A small network was shown many inputs. Here are its activations along a few directions, one row for each input.
Each table varies a few parts of the input and shows all the possible inputs, shuffled.
Descriptions start from the smaller parts, as in this example, which fits no table here: one of 5 places around a ring, together with either a single point or one of 11 places around a ring or (one of 2 separate values, together with one of 6 places along a line).
Shared parts are said once, and a part with two or three values counts as separate values.

Other details of the inputs vary at random and push rows far along two fixed directions, the same in every table; ignore that.

A family of inputs:
r1: [18 -20 41 -10 -24 59 -20 -2 28 -4 -9 2]
r2: [31 0 -34 24 11 -42 -23 -21 4 24 44 10]
r3: [26 -11 29 -11 -39 61 -30 6 26 3 1 8]
r4: [18 -30 46 9 -59 14 -13 16 44 11 -63 -58]
r5: [27 -28 26 2 -24 62 -4 -10 36 -1 -26 2]
r6: [4 7 -35 18 31 -37 10 -18 9 -30 -3 8]
r7: [38 1 -34 15 22 -40 -30 -15 16 14 45 -1]
r8: [-2 14 -30 22 40 -42 3 -23 9 -23 1 5]
r9: [19 -15 39 -13 -36 55 -30 3 24 -7 -4 -1]
r10: [-5 22 -17 12 42 -49 -14 -18 6 -27 19 5]
r11: [31 -14 -22 -20 24 -40 17 -24 13 7 27 5]
r12: [16 6 -35 10 32 -41 8 -14 -5 -31 -1 13]
r13: [-45 -20 -7 -26 -15 24 48 21 -76 41 9 -16]
r14: [41 -32 30 -19 -24 54 9 11 24 -2 -21 12]
r15: [-79 -12 7 -24 -3 17 29 19 -62 56 16 -25]
r16: [19 -26 -39 9 21 -33 8 -25 12 -2 19 -8]
r17: [-81 29 11 -18 -9 8 16 32 -70 11 14 -6]
r18: [17 17 -19 -10 33 -45 19 -17 10 -21 5 20]
r19: [-86 17 18 1 -31 -34 36 46 -57 34 -45 -67]
r20: [31 19 33 22 -35 60 -27 6 27 -10 -28 40]
r21: [9 28 -25 11 25 -40 -27 -12 11 -24 25 14]
r22: [29 22 30 11 -22 57 -30 15 29 -18 -23 27]
r23: [-93 20 10 -15 7 13 30 26 -64 27 -5 -8]
r24: [20 7 -22 1 35 -43 13 -4 5 -25 3 17]
Description of these inputs: one of 2 separate values, together with either a single point or one of 11 places along a line.
- The inputs of r24 and r14 match in every part but the choice among 2 separate values. If r10 is changed in the same way as r24 into r14, which row does it become? => r1
- Which other rows does r17 become when the choice among 2 separate values takes its other values? List them by row number. => r9
- Which other rows does r11 become when the choice among 2 separate values takes its other values? List them by row number. => r18

A family of inputs:
r25: [32 -5 -23 0 43 -38 1 -45 22 -24 19 23]
r26: [-44 19 -25 17 8 -3 16 7 -43 27 33 17]
r27: [37 6 -23 33 25 -40 -35 -16 18 -6 32 19]
r28: [63 -39 24 12 -19 16 -20 -2 61 2 -34 -17]
r29: [51 17 28 14 -24 31 -37 -1 49 -20 -4 29]
r30: [-42 -4 40 -10 -16 48 16 14 -11 -16 -42 -16]
r31: [34 -24 -35 23 23 -51 1 -25 42 5 3 -18]
r32: [42 -17 -50 13 21 -27 -7 -32 19 -17 31 8]
r33: [-39 33 -13 1 11 -20 22 25 -48 9 21 24]
r34: [-19 15 34 -1 -49 34 16 31 -15 0 -59 -3]
r35: [-7 -11 38 -19 -44 34 21 33 -1 33 -26 -28]
r36: [-25 1 24 -5 -30 89 -1 19 -9 9 -15 14]
r37: [-27 2 22 14 -51 53 11 15 -12 20 -45 -9]
r38: [24 -5 36 2 -10 11 -26 -7 63 -58 -48 -7]
r39: [33 -2 -25 37 7 -63 -30 -21 22 -2 -6 -19]
r40: [-17 16 35 -20 -25 67 3 36 -11 -11 -28 21]
r41: [-59 -11 0 -1 7 -29 1 9 -35 14 10 -46]
r42: [-30 -8 -14 -5 17 -28 49 14 -36 29 -6 -23]
r43: [27 21 -27 28 40 -34 -8 -20 12 -24 16 35]
r44: [-69 -5 -13 4 9 -20 14 -2 -29 8 7 -35]
r45: [26 -6 -38 1 30 -26 13 -18 -9 -21 19 11]
r46: [15 14 -12 -7 24 -38 -21 -13 17 2 30 -3]
r47: [-40 19 -17 12 5 -30 32 7 -49 15 -16 -13]
r48: [29 7 -25 6 55 -35 -11 -31 26 -25 12 17]
r49: [46 10 24 17 -38 5 -32 -5 49 -16 -39 -9]
r50: [-43 19 -9 -24 24 -20 21 17 -39 12 15 5]
r51: [3 -6 24 -26 -47 55 11 23 -19 10 1 -1]
r52: [-34 6 -2 -29 -2 -22 18 -3 -37 32 42 -6]
r53: [23 -9 -19 2 20 -63 17 2 21 -3 -9 -15]
r54: [-22 3 -27 -22 3 -18 35 19 -54 4 22 3]
r55: [11 16 -28 10 44 -25 -6 -15 2 -23 13 17]
r56: [17 2 -16 -14 26 -45 4 -26 14 -17 21 21]
r57: [60 -13 25 13 -11 49 -55 -5 56 -26 -16 16]
r58: [-32 -17 -7 -19 6 -15 14 -5 -44 38 40 -7]
r59: [52 10 27 1 -17 37 -46 -3 55 -27 -10 15]
r60: [-25 -6 32 -15 -25 88 4 13 -2 18 -17 11]
r61: [-37 -4 -9 -12 19 -11 1 11 -42 38 32 -13]
r62: [-21 -19 32 -22 -37 82 16 -4 -4 19 -8 17]
r63: [-17 -18 -25 -11 -1 -10 17 12 -57 28 37 -13]
r64: [23 -4 38 1 -20 11 -38 -10 59 -38 -27 -22]
- The inputs of r56 and r52 match in every part but one. If r40 is changed in the same way as r56 into r52, which row does it become? => r59
- The inputs of r28 and r31 match in every part but one. If r27 is changed in the same way as r28 into r31, which row does it become? => r26
- What do these inputs look like to the network? => one of 5 places around a ring, together with either one of 3 separate values or one of 5 places along a line
- Which other rows does r62 become when the place on the line of 5 takes its other values? List them by row number. => r26, r32, r36, r60

A family of inputs:
r65: [-14 -3 -22 4 11 -45 5 5 -22 17 16 -27]
r66: [-14 -3 -16 -4 8 -49 11 4 -18 16 20 -25]
r67: [-32 4 -22 7 17 -39 10 -7 -20 5 15 -18]
r68: [45 10 0 18 4 -11 -20 -10 45 -24 -21 8]
r69: [-33 11 35 -14 -23 65 13 29 -32 21 -12 19]
r70: [45 -7 -2 14 10 6 -20 -23 42 -38 -17 12]
r71: [-24 16 -19 4 20 -32 -4 -3 -21 18 32 -7]
r72: [-12 5 -26 3 17 -40 16 7 -29 9 15 -10]
r73: [-25 -3 37 -4 -51 57 11 30 -15 19 -32 -12]
r74: [59 3 2 -3 7 4 -24 -24 44 -28 6 33]
r75: [-25 12 -26 6 24 -32 17 -4 -23 -5 12 1]
r76: [-14 8 -28 11 12 -40 14 2 -29 7 11 -3]
r77: [63 -7 8 7 0 -5 -17 -13 54 -32 -15 11]
r78: [46 -4 0 17 9 2 -20 -24 48 -43 -22 20]
r79: [-15 11 -29 5 21 -23 6 -4 -31 6 32 17]
r80: [-21 0 -25 11 4 -47 7 2 -27 18 14 -22]
r81: [-16 -12 36 -7 -50 61 5 26 -15 18 -32 -17]
r82: [-13 -22 -33 -4 25 -27 32 -17 -18 27 21 -9]
r83: [-17 6 -20 -14 14 -38 5 -5 -28 20 41 -4]
r84: [55 -13 14 0 -1 -6 -27 -28 65 -35 -20 2]
r85: [-21 -5 33 -21 -37 59 21 36 -24 14 -26 -2]
r86: [-14 2 -17 -7 4 -51 12 2 -22 20 17 -22]
r87: [-27 16 -25 3 25 -34 13 -3 -19 -5 9 3]
r88: [47 -11 4 8 3 9 -35 -17 43 -20 5 9]
r89: [53 -9 1 18 -1 6 -41 -26 53 -28 1 17]
r90: [-26 -5 -23 4 18 -37 5 -9 -24 7 15 -24]
r91: [61 -1 5 2 -3 -10 -15 -15 47 -28 -17 13]
r92: [54 -3 2 19 -1 10 -40 -25 58 -28 1 18]
r93: [-38 5 39 -12 -23 56 21 27 -22 11 -35 5]
r94: [52 -2 3 -1 10 7 -21 -18 42 -29 10 28]
r95: [-22 -1 29 -26 -26 71 13 28 -27 14 -4 16]
r96: [-31 -2 -22 6 16 -40 8 -8 -23 5 13 -18]
r97: [-30 -6 51 -9 -34 61 6 21 -1 11 -41 -8]
r98: [-28 14 26 -13 -28 67 10 25 -25 10 -9 21]
r99: [37 -16 7 8 6 -1 -24 -18 48 -29 -17 -8]
r100: [-27 0 37 -7 -49 53 7 31 -11 18 -33 -12]
r101: [-15 13 -27 12 12 -39 16 4 -25 6 12 -4]
r102: [-18 1 -18 -10 18 -35 4 -3 -24 16 42 -7]
r103: [65 -28 -11 8 9 16 -14 -33 51 -3 11 23]
r104: [-23 -2 28 -10 -40 60 20 30 -33 16 -27 -3]
r105: [-22 4 37 -11 -40 72 -3 22 -8 12 -14 8]
r106: [-28 19 -21 2 29 -37 14 -3 -20 0 9 -3]
r107: [44 -10 2 1 14 3 -17 -16 50 -39 -15 12]
r108: [46 8 -7 17 10 9 -25 -20 39 -29 5 31]
r109: [-18 1 -27 3 16 -27 -4 -7 -30 17 37 -9]
r110: [-16 13 -17 9 19 -44 12 6 -21 14 5 -5]
r111: [-14 -14 42 -19 -47 63 6 33 -6 17 -31 -16]
r112: [-29 10 -29 -7 25 -23 16 6 -48 17 39 6]
r113: [48 0 8 20 -5 -13 -34 -14 59 -19 -23 -7]
r114: [-34 10 29 -10 -39 55 22 36 -29 16 -30 3]
r115: [48 -8 9 1 11 1 -13 -20 52 -41 -14 15]
r116: [-25 1 47 -9 -35 68 -2 24 -11 23 -17 5]
r117: [-1 -20 -34 3 13 -34 30 -8 -19 38 20 -14]
r118: [-27 -7 -20 -8 23 -39 9 -2 -17 6 18 -24]
r119: [57 -4 9 -2 7 1 -17 -25 57 -41 -19 21]
r120: [-22 24 -25 1 27 -28 5 -1 -28 10 31 10]
r121: [-19 5 -12 11 11 -50 2 4 -14 22 7 -22]
r122: [-15 -11 40 -24 -36 76 -3 25 -8 14 -10 3]
r123: [-24 4 -25 -2 29 -34 18 0 -29 -1 15 -6]
r124: [53 -3 -7 12 9 11 -30 -23 37 -28 5 27]
r125: [-26 -4 -15 -10 20 -43 15 -5 -18 6 20 -22]
r126: [-32 10 -15 4 21 -41 5 -5 -13 8 9 -22]
r127: [-32 -1 41 -11 -39 63 7 21 -4 4 -36 -7]
- What do these inputs look like to the network? => one of 3 separate values, together with either a single point or (one of 2 separate values, together with one of 10 places along a line)
- The inputs of r95 and r85 match in every part but the choice among 3 separate values. If r89 is changed in the same way as r95 into r85, which row does it become? => r80
- The inputs of r67 and r73 match in every part but the choice among 3 separate values. If r75 is changed in the same way as r67 into r73, which row does it become? => r101
- Which other rows does r84 become when the choice among 3 separate values takes its other values? List them by row number. => r83, r86
- Which other rows does r76 become when the choice among 2 separate values takes its other values? List them by row number. => r80
- Which other rows does r99 become when the choice among 3 separate values takes its other values? List them by row number. => r65, r88
- Which other rows does r115 become when the place on the line of 10 takes its other values? List them by row number. => r70, r75, r78, r87, r93, r106, r107, r119, r123
